Each row below holds a small network's activations on one input, seen along a few directions.
Each table varies a few parts of the input and shows all the possible inputs, shuffled.
A made-up example of a description, with smaller parts first: line(4) and (point or ring(11) or (values(3) and ring(8))).
Shared parts are said once, and a part with two or three values counts as separate values.
In the rows, 128 means zero.

Table:
x1: [173 131 170 146 115 122 125 130 193 101 131 107]
x2: [  7  97  95 146 171 164 150  75  67 226  96 137]
x3: [145 109 127 104 102  92 121  89 148 123 135 127]
x4: [134 100 123 103 103 102 130 134 151 133 131 140]
x5: [111 112  97  84 111 118 130 139 100 143 120 134]
x6: [  5  84  94 146 178 167 160 105  63 225 111 164]
x7: [169 126 166 144 112 122 117 151 201 109 128 121]
x8: [133 163 108 109 130 136 126 162  85 104 115 126]
x9: [120 117  94  93 117 109 116 114 100 144 130 135]
x10: [184 124 169 158 114 119 120 120 189  98 148 110]
x11: [ 21  88  95 149 175 166 153  61  60 225 116 147]
x12: [150 165 110 120 130 130 124 127  70  92 131 119]
x13: [106 127  99  86 112 107 123 112 107 135 113 116]
x14: [172 120 164 145 115 121 131 156 189 104 140 131]
x15: [136 152 106 110 128 135 140 163  73 100 127 136]
x16: [153 155 107 121 131 138 125 145  68 106 132 124]
x17: [122 121  96  96 115 107 122 100  97 134 134 120]
x18: [193 162 178 170 136 139 120 161 174  69 154 123]
x19: [ 19  88  92 154 174 164 149  79  61 228 115 155]
x20: [196 168 179 172 133 140 116 145 176  60 158 107]
x21: [181 157 177 162 133 144 128 187 177  69 149 129]
x22: [133 114 124  94 100  93 125 100 155 121 125 122]
x23: [140 166 110 110 126 137 126 140  81 100 114 107]
x24: [185 170 181 164 134 141 121 157 180  68 139 106]
x25: [179 165 177 162 133 140 117 179 187  77 136 122]
x26: [129 111 123  97 102  98 118 129 164 133 120 135]
x27: [  5  97  92 143 172 163 147 101  71 231  92 149]
x28: [185 125 168 158 119 119 120 134 190 105 146 126]
x29: [150 108 126 112 107  95 116 107 153 130 139 137]
x30: [103 120  94  83 112 111 122 136 113 146 115 128]
What do these inputs look like to the network?
Answer: ring(5) and (point or line(5))
Change only the line(5) part in x7. List by row number the other rows that result.
Answer: x8, x25, x26, x30
Which other rows agree with x17 in the ring(5) part? List them by row number.
Answer: x3, x10, x11, x12, x20
Which other rows agree with x14 in the ring(5) part? List them by row number.
Answer: x4, x5, x6, x15, x21
Change only the line(5) part in x13. List by row number the other rows that result.
Answer: x1, x22, x23, x24

Table:
x31: [117 122 169 191 158 165 147 117 152 134 133 131]
x32: [143 179 121 111 135 131 116 148  90  86 122 119]
x33: [157 136  83  91  99 111 121 128  77 107 134 126]
x34: [143 160 158 164 157 136 139 145 114  91 142 125]
x35: [107 137 100 112 128 139 127 151 102 138 118 130]
x36: [110 123 141 147 154 152 138 147 128 144 135 141]
x37: [103 115  92  82 117 110 133 127  97 147 120 140]
x38: [127 104 103  99 104 107 124  82 111 137 137 113]
x39: [ 83  92 100 100 115 124 124  85 133 186 108 120]
x40: [ 85 104 154 183 160 146 129 113 166 182 120 147]
x41: [232 136 187 127  82  87 110 165 237  55 139 116]
What do these inputs look like to the network?
Answer: point or (values(2) and line(5))

Table:
x42: [123 130 108 105 112 112 128 130 114 136 107 110]
x43: [114  97 110 105 106 105 123 129 144 158 114 136]
x44: [215 156 178 141 107 112 115 170 195  52 148 107]
x45: [132 117  92  99 106  99 132 121  97 144 123 126]
x46: [116 134 130 139 136 129 125 103 136 145 109 111]
x47: [121 144  99 100 127 142 133 153  68 116 122 140]
x48: [220 163 174 142 102 117 119 166 201  56 146 116]
x49: [ 87 117 145 138 146 151 141 129 140 143 119 140]
x50: [124 143 133 168 162 154 116 104 109 143 137 127]
x51: [106  84 134 126 114 114 134  97 152 153 130 131]
x52: [ 89 130 150 172 176 173 137 125 110 139 140 149]
x53: [103 116 119 108 129 142 129 164 120 142 118 143]
x54: [130 159  86  86 118 106 124 108  69 103 131 115]
x55: [112 100 133 160 151 136 138  94 137 160 148 143]
What do these inputs look like to the network?
Answer: values(2) or (values(3) and line(4))
Change only the line(4) part in x53. List by row number the other rows that result.
Answer: x47, x49, x52
